Each row below holds a small network's activations on one input, seen along a few directions.
In each table, some parts of the input vary, and every possible input appears once, in random order.
Descriptions start from the smaller parts, as in this example, which fits no table here: ring(5) and (point or ring(9) or (values(3) and line(4))).
Shared parts are said once, and a part with two or three values counts as separate values.
In the rows, 128 means zero.

Other details of the inputs shift rows strongly along three fixed directions, in all tables alike. That doesn't count.
To show where, the next rows are all for the same input, with only those details redrawn:
[223 151  89  59 144 124 165 117 114 141 151]
[131 109 102  88 110  31  52 172  27 115 110]
[106  96 163 146 117 116  51 154 116 111 124]
[183 136 159  86 144 154  59 172 152  96 200]

Rows:
R1: [126 139  90 148 107  68 174 109  86 138  96]
R2: [103 152  87 127 126  77 170  99  86 132  88]
R3: [185 196  81  55 158 116 177 117 121 139 171]
R4: [185 145 149 122 105 230 186 119 209 124 184]
R5: [ 84 123 171 155 142  83  52 150 135 121 140]
R6: [100 110 153 192 106 199 181 117 153 124  93]
R7: [173 147 157 104 157 224 172 101 208 128 169]
R8: [135 135  97 138 135  54 146  86  99 163  86]
R9: [ 82 112 151 173 115 200 174  96 159 117  92]
R10: [183 136 159  86 144 154  59 172 152  96 200]
R11: [ 82 109 156 169 124 195 164  92 159 147  98]
R12: [103 149  93 124 135  73 160  96  86 163  94]
R13: [105 125  90 107 111 113 170 113  66 143  80]
R14: [112 144  98 122 140  61 155  88  97 157  86]
R15: [ 85 130 150 202 133 167 172  89 170 129 110]
R16: [ 82 105 153 148 108 141  78 174  95  82 134]
R17: [178 128  41  40 169 127 170 149 146 160 154]
R18: [127 110 104 114 122  88 164 108  78 155  79]
R19: [169 172 154  98 115 132  70 185 170  91 234]
R20: [ 97 100 155 154  89 130  77 178 102  85 135]
R21: [ 93 136 153 209 124 165 175 103 173 134 104]
R22: [ 67 101 108 176 168 142 151 103 220 177 104]
What do these inputs look like to the network?
> values(2) and (point or line(10))
The inputs of R11 and R12 match in every part but the values(2) part. If R9 is changed in the same way as R11 into R12, which row does it become?
> R2

Rows:
R23: [110 113 152 195 149 184 142  93 197 131 127]
R24: [167 146  98  62 153 113 115 149 150 121 164]
R25: [187 142 104  83 128 113 120 162 138 135 174]
R26: [116  96 167 164 135 184 142 104 211 142 110]
R27: [147 112 183 166 148 190  89 140 193 106 175]
R28: [102 130 138 105 144 119  73 151 123 117 136]
R29: [ 95 136 131 131 104 120  92 174  94  81 135]
R30: [ 67 109 112 157  96 122 154 124  90 116  78]
R31: [109  97 128 150 119 128 126 119 102 155  84]
R32: [120  90 130 158 132 110 128 106 109 133  81]
R33: [ 91 106 130 167  83 120 155 128  77 115  65]
R34: [ 84  72 124 144  87 137 156 128  78 132  86]
R35: [131 107 150 119 137 124  71 154 109 116 132]
R36: [130 122 144 146 125  98  79 158 115 112 152]
R37: [164 168 136 152 128 217 210 101 177 114 138]
R38: [129 106 147 109 134 132  70 157 111 121 128]
R39: [ 82 129 121 175  94 119 154 124  85 110  73]
R40: [159 124  77  95 145 121 162 110 142 150 112]
R41: [111 124 127 120 136 127  71 159 117 124 143]
R42: [141 149  86  96 138 101 174 106 144 153 123]
R43: [130 114 152 124 140 102  78 147 117 102 136]
R44: [159 136 101  97 129 104 176 109 134 156 117]
R45: [103 105 115 157 141 107 126 103 120 130  87]
R46: [ 99 107 134 161  62 104 118  72  84 129  72]
R47: [174 129  99 109 138 128 170 108 103 157 116]
R48: [117 113 116 123 131 114  74 164 139 122 144]
R49: [173 167 124  76 137 114 125 150 120 131 176]
R50: [183 147 127  66 153 123 118 143 116 121 162]
R51: [146 160  96 111 150  95 178  91 125 139 128]
R52: [156 151 115 100 138 110 178  98 109 154 120]
R53: [ 93 115 121 154 141  97 131 100 122 128  89]
R54: [180 153 151 150 117 220 214 102 170 116 131]
R55: [ 74 131 127 141 129 107 132 106 118 148  94]
R56: [121 135 154 144 128  85  85 152 118 106 155]
R57: [171 148 103  62 158 136 109 146 124 125 160]
R58: [140 171  95 113 142 101 180 101 121 151 133]
R59: [ 94 113 115 159 132 118 126 112 111 146  94]
R60: [137 168  93 105 139 108 177 104 124 156 129]
R61: [108 109 146 122  94 127  91 177  84  86 130]
R62: [185 157 117  87 137 119 121 153 114 131 177]
R63: [101 111 130 158 110 116 131 120 107 158  92]
R64: [ 95 109 120 147 139 120 123 107 114 141  85]
R65: [ 94 146 146 120 140 102  80 146 121 114 151]
R66: [ 87 110 125 114 106 129  93 171  95  93 147]
R67: [216 144 132  67  77 117 103 117  80 106 157]
R68: [128 120 194 132 149 201  88 139 195 116 161]
R69: [143  98 175 139 143 195  86 148 212 117 160]
R70: [100 139 127 128 126  90  84 161 147 119 154]
R71: [155 152 138 121 169 197 181  82 202 142 146]
R72: [ 86 101 125 110 107 135  96 173  94  98 152]
R73: [164 146 111 111 140  98 180  94 114 142 122]
R74: [107 116 168 183 123 169 150 108 213 146 128]
R75: [112 139 158 134 125  98  83 156 113 118 152]
R76: [152 143  73 111 130 107 172 116 142 159 127]
R77: [153 113  90  94 102 138 201 116  82 135 109]
R78: [143 102 171 150 136 194  88 153 210 122 169]
R79: [103 149 138 143 137  82  84 148 128 103 160]
R80: [116 122 184 207 100 212 166 112 162 109  98]
R81: [171 161 129  64 143 121 121 145 117 130 169]
R82: [ 85 127 117 166 123 106 131 114 115 149 101]
R83: [ 93 123 113 176 126  93 134 110 120 138 103]
R84: [146 155  84 107 135 120 172 110 120 162 126]
What do these inputs look like to the network?
> values(2) and (point or line(6) or (line(4) and ring(6)))
The inputs of R55 and R81 match in every part but the values(2) part. If R39 is changed in the same way as R55 into R81, which row does it become?
> R54
The inputs of R26 and R24 match in every part but the values(2) part. If R35 is changed in the same way as R26 into R24, which row does it become?
> R64
Change only the line(6) part in R29. List by row number the other rows that result.
> R30, R37, R39, R66, R72
Change only the values(2) part in R51. List by row number the other rows that result.
> R73
Start at R48 and move only the ring(6) part, one step at a time. The first step leads to R40. Which rows follow, in order?
> R24, R42, R70, R76
Change only the values(2) part in R69. List by row number the other rows that result.
> R40
